Here are a small network's activations along a few directions, averaged over the inputs that share one value of a field.
Related values have similar rows: they may be neighbours, one step apart, or belong to one group.
In the rows, zero is written as 500.
Random noise pushes rows far along 4 fixed directions. That doesn't count. These rows show it; they differ only by the noise:
[659 521 343 551 643 596 509 296 528 311 453 499 790 593 554 552 423 348 212]
[876 468 545 561 361 626 443 490 467 466 849 903 630 367 286 316 592 488 380]
[416 525 296 592 691 313 596 470 534 620 343 469 433 625 785 610 315 431 275]
[397 464 507 458 435 423 499 583 508 609 515 506 328 511 504 409 450 496 584]
[430 456 538 306 402 693 445 397 555 279 432 242 657 539 339 403 494 417 651]
[526 483 407 373 447 512 640 467 645 541 411 296 620 438 588 524 384 591 546]


B, 11 values:
b4: [467 521 494 456 517 430 598 492 544 565 471 424 568 444 585 586 456 586 490]
b3: [743 525 531 553 486 546 462 409 441 365 657 684 735 423 397 508 598 532 359]
b8: [458 480 421 430 468 547 528 473 586 498 421 383 563 548 535 460 418 494 537]
b10: [463 509 441 521 558 521 458 417 491 432 442 462 532 612 521 478 434 360 417]
b5: [767 558 405 625 606 441 684 550 577 652 469 521 623 320 729 765 558 792 409]
b11: [338 534 441 485 583 476 535 489 566 542 354 388 435 617 614 471 359 373 479]
b6: [552 556 467 614 653 450 501 451 436 425 406 471 551 533 613 681 549 505 380]
b1: [755 604 377 661 687 537 611 482 496 480 433 544 599 401 608 803 630 657 322]
b9: [464 472 551 366 361 474 606 566 595 608 493 367 514 373 503 496 454 654 674]
b7: [527 507 545 512 445 446 548 539 506 566 519 464 515 361 514 579 541 663 598]
b2: [706 508 423 665 554 355 662 549 541 806 656 850 489 404 712 566 414 619 238]
B is arranged as a line.
A walk along B starts at b1 and steps to its neighbour b5. Put b8, b11, b6, b7 in the order it reaches them.
Answer: b6, b7, b8, b11
List every value one step from b2, in the order listed.
Answer: b10, b9

Y, 11 values:
y11: [501 483 551 567 520 376 473 556 431 594 581 673 365 537 537 459 480 451 409]
y8: [523 527 485 583 599 468 449 412 428 401 487 549 574 559 523 566 515 423 353]
y10: [298 486 658 420 462 554 395 646 431 445 408 328 259 500 352 524 687 562 839]
y1: [421 460 512 431 431 471 560 574 610 634 485 412 389 485 537 411 417 519 616]
y4: [494 463 552 544 329 328 586 740 527 889 694 775 164 364 533 368 451 636 602]
y5: [554 483 495 497 495 610 439 386 484 349 539 548 657 568 424 465 510 396 390]
y3: [489 515 575 678 572 385 335 567 302 527 613 778 273 566 473 466 618 423 420]
y9: [539 500 434 433 408 582 571 495 616 527 491 428 589 448 485 409 408 517 590]
y6: [296 520 484 564 678 465 372 367 350 341 387 456 461 702 515 562 467 260 333]
y7: [408 565 482 648 698 455 384 494 359 400 426 562 410 628 528 604 601 399 400]
y2: [367 467 474 475 444 345 538 644 522 710 528 559 285 507 563 427 437 563 572]
Y is arranged as a line.
A walk along Y starts at y10 and steps to its neighbour y7. Put y1, y5, y3, y2 in the order it reaches them.
Answer: y3, y5, y2, y1
List every value one step from y6, in the order listed.
Answer: y11, y8
